A small network was shown many inputs. Here are its activations along a few directions, one row for each input.
Each table varies a few parts of the input and shows all the possible inputs, shuffled.
Descriptions start from the smaller parts, as in this example, which fits no table here: one of 6 places along a line, together with either a single point or one of 11 places around a ring or (one of 2 separate values, together with one of 8 places around a ring).
Shared parts are said once, and a part with two or three values counts as separate values.

Other details of the inputs shift rows strongly along three fixed directions, in all tables alike. That doesn't count.
To show where, the next rows are all for the same input, with only those details redrawn:
[-46  -3  -7  -5  -5 -17  26   0  23  -4  37]
[ -8  12 -16  19 -11   5   1 -14  39   5  -4]
[ 21  14  11 -22   3   6 -15  15  -4  -2 -29]
[ -2  12   0 -36 -14  14 -44  15  -9  -5 -27]
[-16  -1  21 -46   9 -16  11  30 -21 -11  11]

Table:
R1: [ 30  -3 -24 -11  -9   9 -27 -12 -36   0 -40]
R2: [-49  -7  -4   5   5  -6  20  -1  19 -12  41]
R3: [-45  -8  -8   7  10 -15  13   1  16  -4  49]
R4: [ 13   6  -3  53   7  11   3 -37  35  22 -25]
R5: [-48  -6  -6   7   8 -15  15  -2  14  -3  46]
R6: [ -2   0 -15  30  -1   8  18 -25  32  25  -3]
R7: [  2  -5  15 -18   4  -4  -9   8 -18  13 -18]
R8: [ 25  -1  16  -7  22  22 -14   6 -20  10 -29]
R9: [ 59  17  39  40  63 -28  77   1  17   9  -6]
R10: [ -4 -17 -12 -29 -11 -15 -20   1 -52  -9 -14]
R11: [ -8  12 -16  19 -11   5   1 -14  39   5  -4]
R12: [ -2  -2 -23  36 -17  19 -24 -25  33  26 -19]
R13: [101   8  33  53  32 -13  85 -33  -1  15   3]
R14: [112  18  10  69  58 -41  95 -15  13   5 -29]
R15: [-34 -15  -6  10 -15  -7  11   1  34  -5  18]
R16: [-21 -16  35 -34  14 -12   6  29 -20 -23   9]
R17: [ -1   5  10 -23 -20  26 -66   3  -3 -14 -49]
R18: [ -1  11 -23  28  -9   5 -12 -12  37  14   0]
R19: [  8   7 -28 -10 -57  30 -80   1 -44  -2 -45]
R20: [ 43  20  26   0  25  10  -2   6  -1  -5 -41]
R21: [ 30  -3  11  -6  17  13   3  11 -11  18 -23]
R22: [ -1   6 -37  37 -59  16 -27 -16  19 -16 -20]
R23: [-10 -23   5 -40  -5 -33  14  20 -42 -35   4]
R24: [-29 -14 -14  13 -20   2  -7  -1  39  -5  11]
R25: [ 22   3  20  -4  24  13   1  -1 -15  11 -26]
R26: [ -2  -5  17 -21  -6  17 -42  15  -7 -16 -29]
R27: [-12  11 -16  29   0   8 -16 -18  31   5   4]
R28: [-18 -13   3  28   4  -2  16  -6  38 -10  13]
R29: [  8  -3  11 -11  14  21 -19   2 -18   8 -19]
R30: [ -1  -7 -19  38  -7  10  -6 -20  34  24  -7]
R31: [ -3  21 -52  35 -55  15 -42 -19   9  -3  -6]
R32: [-14  -8  15 -41  16  -9   9  31 -31   2  19]
R33: [-10  -2   1 -16 -11  28 -67  -3 -19   7 -33]
R34: [-45 -19   1   1 -10 -17  25   6  28  -9  33]
R35: [ 27   2   5  -5  -3  19 -40   3  -9  19 -45]
R36: [ -7  10 -26   8 -52  13 -31 -40  10 -15  26]
R37: [-19  -2 -38  24 -41  11  -2 -15  -9   3  13]
R38: [-35 -12 -31  -1 -11 -30  31 -11  -3 -23  37]
R39: [ -8 -11  -6 -41   7 -27  12  14 -57 -17  15]
R40: [-39   6 -45  17 -53   3 -10  -9   5 -19  27]
R41: [ 13   6   6 -18 -22  17 -48   8   7  -5 -49]
R42: [-19  -6  22 -37  26  -5   5  22 -35  -5  20]
R43: [-17  -3  17 -46  14 -14  10  25 -32   2  15]
R44: [ 22   2  11   2   6  24 -42  -3 -14  11 -44]
R45: [-34 -17 -20   8  -5   5   9  -7  18  16  28]
R46: [-11 -11  13 -41  18  -9   7  33 -30   1  21]
R47: [ -4  -3 -18  43  -6  24 -29 -29  31  17 -16]
R48: [-22  -3  24 -40  23  -9   7  18 -36  -5  16]
R49: [ 41   4   2  41 -28   0  14 -42  27 -12   4]
R50: [ 31   4 -11  44 -32   7  -6 -55  11  12   5]
R51: [-45  -2 -10  -3  -3 -25  21   0  18   4  41]
R52: [ 18   8 -14  38  10  -4  15  -7  41  15   4]
R53: [-48 -12 -10   6  11  -4  16  -4  10   1  48]
R54: [-19  -8  22 -36  25  -5   6  24 -36  -5  20]
R55: [ 13   7  24 -16  24   3   1  18 -11 -12 -10]
R56: [ 49  13  21   4  30  14  -5  15   1  -6 -34]
R57: [ 32   1   9  -4  14  16  -4   7  -8  19 -29]
R58: [ -6   8 -18  21  -9   9  -1 -10  40   4   0]
R59: [-11  -8  17 -42  14 -11   8  39 -19 -13  18]
R60: [-14  -7  16 -42  16 -10   9  29 -31   2  19]
R61: [ 51  18  10 -14 -19   1 -29 -12 -32  -9  -3]
R62: [ 35   2  32  15  53 -40  84  22   7   8  24]
R63: [  0  -9   7 -22  11  23 -32  11 -25   4 -14]
R64: [ 37   5  22 -24  -3  -8   9  -6 -46  -7  22]
R65: [ 32  10   4  -1  -1  -8  24  19 -44  -7   0]
R66: [ 51  15  17  -2  18   9   0  19   3   2 -37]
- Describe the family of inputs behind these rows. => one of 6 places along a line, together with either one of 3 separate values or (one of 2 separate values, together with one of 4 places along a line)
- Changing only the place on the line of 6 turns R4 into R20. The same change can be made to R30. Which row results? => R59
- Changing only the place on the line of 6 turns R54 into R26. The same change can be made to R32. Which row results? => R15
- Change only the choice among 3 separate values in R61. List by row number the other rows that result. => R14, R31
- Change only the choice among 3 separate values in R23. List by row number the other rows that result. => R22, R49
- List by row number the other rows that have the place on the line of 6 in common with R8. => R1, R6, R13, R21, R25, R29, R37, R45, R57, R63
